These are the activations of a small neural network, seen along a few directions. Each row is one input.
Each table varies a few parts of the input and shows all the possible inputs, shuffled.
A made-up example of a description, with smaller parts first: one of 8 places around a ring, together with either a single point or one of 11 places around a ring or (one of 3 separate values, together with one of 4 places along a line).
Shared parts are said once, and a part with two or three values counts as separate values.

Other details of the inputs shift rows strongly along two fixed directions, in all tables alike. That doesn't count.

A family of inputs:
R1: [ -2  26  10 -18 -10 -11   2  15  19  16  -7]
R2: [ 17 -36 -13  11   0  15  18  16 -15 -12  14]
R3: [ -8  34   7  -9 -11 -20 -11  -5  27   7 -15]
R4: [-19   2  23  -1 -17  22   5  34  18   3 -20]
R5: [  5 -23 -12  17  13  16  24  17 -25 -15  12]
R6: [-11  13  -6  15  15 -35   9 -43  -9   9  21]
R7: [  2 -37 -24  33  13  -4  37 -15 -38   3  25]
R8: [ -2  20  15 -34  -4 -17 -21 -21  20   0   8]
R9: [  6 -43 -11  24   0  15  14  -3 -23  -3 -13]
R10: [-14  21  10   5   7 -27  -8 -32   7   9   2]
R11: [ 14 -22 -13  28   3  15  14  10   1 -17   5]
R12: [ -1 -32  -7  15   2   5  21   8 -26   6   8]
R13: [ -1  12  -4 -10  25 -32   1 -24 -22  -1  28]
R14: [ 10  -5 -13  16  -8   0  24  13  -1   5  -4]
R15: [-19  40  37 -24 -14  31 -41  25  31  28 -19]
R16: [  2 -12  17  -4 -21  34 -13  36  32 -18 -28]
R17: [  8 -27 -25   1  -8  13  12   9 -13   4 -13]
R18: [  0  -5  18   1 -19  34 -11  41  37 -17 -27]
R19: [ -5  22  -6  -1  27 -27   5 -26  -9  -6  27]
R20: [ -3 -32  -2  24  -7  21  11   7  -9  -4 -21]
R21: [ 13  -6 -31  27 -21  21  -1   9 -24   7   9]
R22: [  2  12   8 -27   4 -24 -13 -21   7   0  18]
R23: [  1 -16  12 -10  -5  23   3  29 -10 -12 -13]
R24: [ -3   4  19 -10 -12  27  -6  45  34  -8 -15]
R25: [ -7   1   1 -10  16 -35  -3 -34 -19  15  18]
R26: [  5   5 -22  -8  11 -35   2 -28 -17  16  15]
R27: [-11  21  21  -8   2  11 -13  16  21 -15 -19]
R28: [ -1  -9  -3  17   5  23  15  18  -4 -19  -3]
R29: [  4   7   0 -12  14 -24  -6 -34 -20  -4  14]
R30: [  9 -33 -33  16  -8  13  15   1 -16  -2 -15]
R31: [-19  14  31 -30  -9  -1 -26  13  19  14 -24]
R32: [ -3  33  -3  -3  -1 -32   2 -19  16  11   4]
R33: [-10  24  -6 -13  -3 -27 -12 -24  15  10  -8]
R34: [  7  12 -18  -7  12 -41   7 -26 -13  18  20]
R35: [  8 -29  -5  21   0  30  11  18 -12 -24 -18]
R36: [ -1  44  19 -16   9   7 -31 -12   4  16  10]
R37: [  7   9 -10  -2  21 -33   1 -25  -3   0  36]
R38: [ 18 -38 -20  25   9   9  19 -14 -37 -21   4]
R39: [ -1  43  20 -24  -6   6 -39  -6  28  15  13]
R40: [  3 -13  18 -15 -23  32 -15  31  28 -14 -26]
Each input here is: one of 4 separate values, together with either a single point or one of 9 places around a ring.
- Changing only the choice among 4 separate values turns R9 into R38. The same change can be made to R7. Which row results? => R5
- Which other rows agree with R26 in the choice among 4 separate values? List them by row number. => R1, R3, R14, R17, R21, R30, R32, R33, R34
- Which other rows does R15 become when the choice among 4 separate values takes its other values? List them by row number. => R21, R36, R39

A family of inputs:
R41: [ -5  14  18  -9  -3  12 -14  14  18  -7  -7]
R42: [ 18 -25 -37  42  -6  17  27   1 -27   7  10]
R43: [  8 -29  -8  15  -2  28  13  17 -17  -9  -3]
R44: [ -8  -1  11  -7  -9   5   0  15   9   3 -18]
R45: [  5  11 -10   7  21 -27  -2 -39  -9  -4  30]
R46: [  3 -26  -6  11  -9  16  16  18  -6  -4 -11]
R47: [  2  17  -2  -6  17 -25  -9 -31  -8   1  25]
R48: [ -4  17  17 -18   0   4 -16   8  15  -1   0]
R49: [  5  -4 -28  14  21 -47  17 -51 -24   3  25]
R50: [ -5  12  17 -14  -3  13 -14  15  12  -4  -7]
R51: [ -8   0  11  -9  -7  10  -5  16   7   3 -15]
R52: [-13  17  16 -19  -8  -8  -8  11  22   5 -22]
R53: [ 10 -42 -23  27  -5  14  31  12 -18 -11  -8]
R54: [ 2 -8  6 -4 -5 19 -1 19  1 -4 -6]
R55: [ -6  12  17 -18  -5   9 -14  14  11   1  -7]
R56: [  8 -34 -12  18  -4  20  19  15 -18  -6  -5]
R57: [-11   8  16 -15 -11   1  -6  15  16   4 -17]
R58: [  0  28  -6  -3 -11 -12 -17 -16  15  18  -2]
R59: [ -1  10  -5  -5  14 -30  -4 -30  -8   8  18]
R60: [ -1  23   6  -7  14 -19 -12 -23   9  -3  18]
- What is each input in this table made of? => either one of 2 separate values or (one of 3 separate values, together with one of 6 places along a line)
- Which of the alternatives is R58? => one of 2 separate values
